These are the activations of a small neural network, seen along a few directions. Each row is one input.
Each table varies a few parts of the input and shows all the possible inputs, shuffled.
A made-up example of a description, with smaller parts first: line(6) and (point or line(11) or (values(2) and ring(8))).
Shared parts are said once, and a part with two or three values counts as separate values.

Other details of the inputs shift rows strongly along two fixed directions, in all tables alike. That doesn't count.

Rows:
x1: [-13   4   6  11 -37 -16  17  -9 -40  11 -14  -3  42  -8   1]
x2: [  4   3 -17 -17  15   8   5   3  15   6  16   0 -35  -8  -5]
x3: [ -1  11  -6 -21  -2  15  14  -4  18 -11   8 -19 -24   4  10]
x4: [ -3   9 -17 -18   3   9  15  -2   5   3  15  -6 -29 -13   0]
x5: [ -1   0  12   0   9   6 -14   3   9   1  -2  16   4   7   0]
x6: [-14   4  15   4 -34 -12   4  -9 -46  16 -17   8  38 -12 -13]
x7: [  2   2   3   3   7   5   5   2   7 -11   2  -3  -3   7  18]
x8: [ -3   4  12   4 -10  -2   7 -17  -7  -8  -5  -5   4  -7 -15]
x9: [ -1  -1  15   3   7   4 -11   3  -4  -3  -4  13   4   4   5]
x10: [  5  -5 -12   1  31   3 -17  21  16   3   6  16 -17  -1   7]
x11: [-1  1 17 -1 -8  5  0 -9 -6  4 -7 12 12  2 -7]
x12: [ -5  14   4 -19 -28   9  29 -20 -11  -7  -1 -23  -4  -3   2]
x13: [-12   1   7  12 -40 -19   0  -5 -43   8 -16 -13  40  -2  -2]
x14: [  8 -21  -3  31  30 -17 -39  25  15  15  -3  32  28  14   3]
x15: [-13  14  15 -13 -29   4   9 -18 -20 -12 -15 -20   3 -10 -17]
x16: [  9 -11 -15   6   8  -6  -1   8  13   6   4  -2   0   8   2]
x17: [ -9   3  -5   1  -3  -6  -6   4  -4  -1 -10  -4   4 -10 -12]
x18: [  0  -6   0  19 -19 -19   3  -4 -26   9  -3  -4  27   0  -1]
x19: [  1  -5  -8  13  11 -11  -4   3   4   2   0   7   3  -9 -12]
x20: [ 18 -24  12  35  33 -11 -29   9  23   8   6  35  22  20   3]
x21: [  0   4 -20 -20  13  13  10   5  20   4  11   1 -28  -7   1]
x22: [ 4 -8 12 25 20 -2 -9  2 12  6  6 32 20  7  8]
x23: [  5 -10 -13   8  24  -3  -8  11  24   1  -2  11  -4  -3 -12]
x24: [ -7  11  -1 -21 -42  -5  19 -19 -43   4   0 -29  -6 -15 -17]
x25: [-16  10   7   2 -24  -6   4  -1 -41   4 -10   2  20 -15   4]
x26: [ -3   7 -16 -17   6   5   4   4   3 -13  -1 -19 -32 -14  -8]
x27: [ -9   4  25  12 -22  -3   4 -14 -25   6 -12  18  40  -1  -1]
x28: [ -1  -9   2  24  -8 -19  -9  10 -24   4  -9   1  29   4   9]
x29: [  6 -15  -1  21  17 -14 -26  20  -4   7  -5  17  17   6   5]
x30: [  5   5  -2 -27  -2  14  -1  -4  14  -9   6 -19 -30   6  -5]
x31: [  5  -3   7   4  -5   0   1  -2  -5 -11  -2 -12   0  10  10]
x32: [ -5  -1  20  13 -15  -6   0 -14 -13  -4 -18   6  29  -3 -16]
x33: [  1   7 -29 -22  14  11  10  11  30  -4  14 -18 -39  -1  11]
x34: [  1   0   2   0  24  12 -11   8  29  -2   5  19  -6   8  10]
x35: [ -1  -9  -2  31  11 -17 -11  18  -6   5  -5  18  30   3  19]
x36: [13 -9 -1  4  9  3  1 -1 22 -3  4 -2 -2 15  4]
x37: [  3  -6   9  14  20   0 -14   6  13 -13  -7  10   2   3  -2]
x38: [  4   6   5 -28 -20  12  13 -17  -5  -6   1 -22 -19   1 -13]
x39: [-15  18 -10 -27 -18  10  13  -3 -12   1   2 -15 -17 -15  -1]
x40: [  2   0  -7 -16 -15  -1   6  -4 -13   6  -1 -13  -6  -4 -12]
x41: [ -5  10   9 -15 -35   3  14 -16 -19  -8  -5 -30   1   3  -2]
x42: [ -1  -4  -8   2  19  -1 -19  17  13  10   1  17  -1   0   1]
x43: [ 16  -1 -13 -16  14  13  13  -5  34 -10  21 -21 -44  10   4]
x44: [  3   8  -2 -10  -5   9  23 -13   9  -7  12 -16 -19   0   8]
x45: [ 11 -18  14  35  37  -7 -27  10  24  11   6  46  23  15   5]
x46: [  5  -5 -18  11  18  -6   5   9  17   6  14   5  -5   0  11]
x47: [ -4  12   4 -19   0  18  10  -4   1 -12   4  -7 -23  -4   9]
x48: [ 12   0  -7 -26  18  19  -2   4  25 -16  12 -17 -49   8   3]
Each input here is: values(2) and line(4) and (point or ring(5)).
The inputs of x36 and x31 match in every part but the line(4) part. If x12 is changed in the same way as x36 into x31, which row does it become?
> x7
List by row number the other rows that have the line(4) part and the values(2) part in common with x30.
> x3, x5, x15, x34, x41
Change only the values(2) part in x22. List by row number the other rows that result.
> x4
Change only the values(2) part in x25. List by row number the other rows that result.
> x47
Start at x33 and move only the ring(5) part, one step at a time. The first step leads to x13. Which rows follow, in order?
> x14, x42, x39

Rows:
x49: [-10   9 -10 -18 -47 -12  16  -7 -48   9  -6 -36   4 -12  -6]
x50: [ -2 -10  -4  33  12 -18  -8  14  -5  24   0  37  41   0  12]
x51: [-21  18  29 -19 -51   2   9 -29 -51  -5 -28 -13  19 -22 -36]
x52: [ 12 -17 -25  17  22 -13  -7  16  23  18  14  12   4   7   5]
x53: [  4 -17  14  38   0 -23 -22   9  -8   1 -18  11  49  16   2]
x54: [  3 -11  38  23   5  -5 -29  -8  -8   8 -14  40  41   8 -17]
x55: [  6   3 -26 -16  -1   2  21  -6  12  -8  14 -31 -37  -7  -7]
x56: [ -2  -2 -14   8  28   0 -12  21  17  16  10  28   1   0  16]
x57: [ 10 -13  20  27 -12 -11   0 -15  -6   4  -1   7  37  18   2]
x58: [  0   1 -15  -8  15   5  -5  14   6  -9   4 -10 -26  -5   8]
x59: [ -1  13  -9 -23   0  18  26 -10  21 -13   7 -19 -32  -4   2]
x60: [ -8   6  32   1 -37   0   1 -15 -43  -6 -14  -7  30   6   7]
x61: [ -8  -5  15  17   2 -12 -22   1 -21   8 -16  26  25 -14 -26]
x62: [ 14 -16  -8  21  23  -6  -7   6  36  -4   4   6   6  15   2]
x63: [ -5  11 -18 -40   1  15   3   0   3   7   6  -6 -45 -20 -25]
x64: [ 12  -8 -25  -5  22  -3  -4  15  22  -8   9 -19 -34   3   2]
x65: [  1   1  26  15 -14   1  11 -18 -11   2  -1  12  29   9   9]
x66: [  4  -8   0  10  27   3 -20  18  24 -10  -4  11   1  12  13]
x67: [ -5  10  -1 -11  12  16   4   1  23 -11   3   0 -18   0   8]
x68: [ 10  -5  11   7  34  15 -11   6  38  -3  13  26  -8  18  19]
x69: [ -1   6 -16  -9  26  11   2  11  25  -6  12   3 -33  -7  10]
x70: [ -1   8  19 -17 -49   0  18 -25 -38  -8  -7 -38   5   6  -5]
x71: [ -5  14 -15 -19  -7   8  28  -9  -1  -7   9 -20 -30 -16   0]
x72: [ -7  12 -21 -32 -11   9   8   8 -12   2   5 -22 -30 -11   6]
The inputs of x68 and x67 match in every part but one. If x65 is changed in the same way as x68 into x67, which row does it become?
> x59
Describe the family of inputs behind these rows.
> line(4) and (point or ring(5))
List by row number the other rows that have the line(4) part in common with x56.
> x49, x50, x52, x63, x72
Change only the line(4) part in x52. List by row number the other rows that result.
> x55, x57, x62
Start at x49 and move only the line(4) part, one step at a time. The first step leads to x64. Which rows follow, in order?
> x53, x70

Rows:
x73: [ -9  -2 -55   6  -5 -30  -2  38 -26  13   3 -28  -6 -18  18]
x74: [-10   2   2   8 -29 -13  12  -6 -39  20  -7   9  35 -11  -2]
x75: [-10  -2  23  21  17  -4 -31  14 -10  12 -11  46  33  -1   6]
x76: [  5   0   4   9 -13  -4  20 -18   0  -2   9 -10   7   5   3]
x77: [  0  17   3 -28 -14  24  29 -16   7 -14  17 -28 -32   8  23]
x78: [  9   5 -33 -26  36  22  18   6  47  -5  25  -3 -61  -8   3]
x79: [ -9   7   1  -9  -3  -1   1  -6 -11   7  -4   8  -7 -20 -23]
x80: [  5   3   4 -10 -21  -1  17 -17 -10 -15  -6 -32 -10  -1 -13]
x81: [  5 -14  19  50  11 -15 -12   2  12   6  -1  33  55  21  20]
x82: [ 22 -19   1  15  55  10 -27  26  56 -14   8  17 -15  32  26]
x83: [ 19 -26  -3  43  28 -18 -15  12  28  17  14  29  33  27  17]
x84: [ -4   2  13  -4 -12   2  -9  -8 -10 -10 -12  -5   6  -2 -16]
x85: [ 10  -5   2 -14  33  20 -22  13  34 -15   6   4 -34  12   5]
x86: [  9  -3  -7 -13 -15  -3   9  -7  -3  -5  -1 -31 -13   7  -8]
x87: [  4   0 -19  -3  39  15   1  15  44  -1  13  20 -23  -1  14]
x88: [-20  25   2 -34 -24  12  14 -14 -20  -2  -6 -14 -21 -25 -20]
x89: [ -7  -5  21   9 -47 -21  -8 -15 -57  10 -23  -6  46  -6 -26]
x90: [ -5   2  19   6 -27  -6   5 -12 -20 -12 -17 -17  23   5  -3]
x91: [-13  24  -2 -36 -15  25  26  -7 -11  -7   6 -14 -30 -12  16]
x92: [ -6   8 -11 -24  -9   2   3  -2 -10  14   2  -3 -20 -17 -21]
x93: [  7 -20  16  33  12 -17 -29   4  -3   2 -13  26  34   5 -18]
Describe the family of inputs behind these rows.
> point or (line(4) and ring(5))
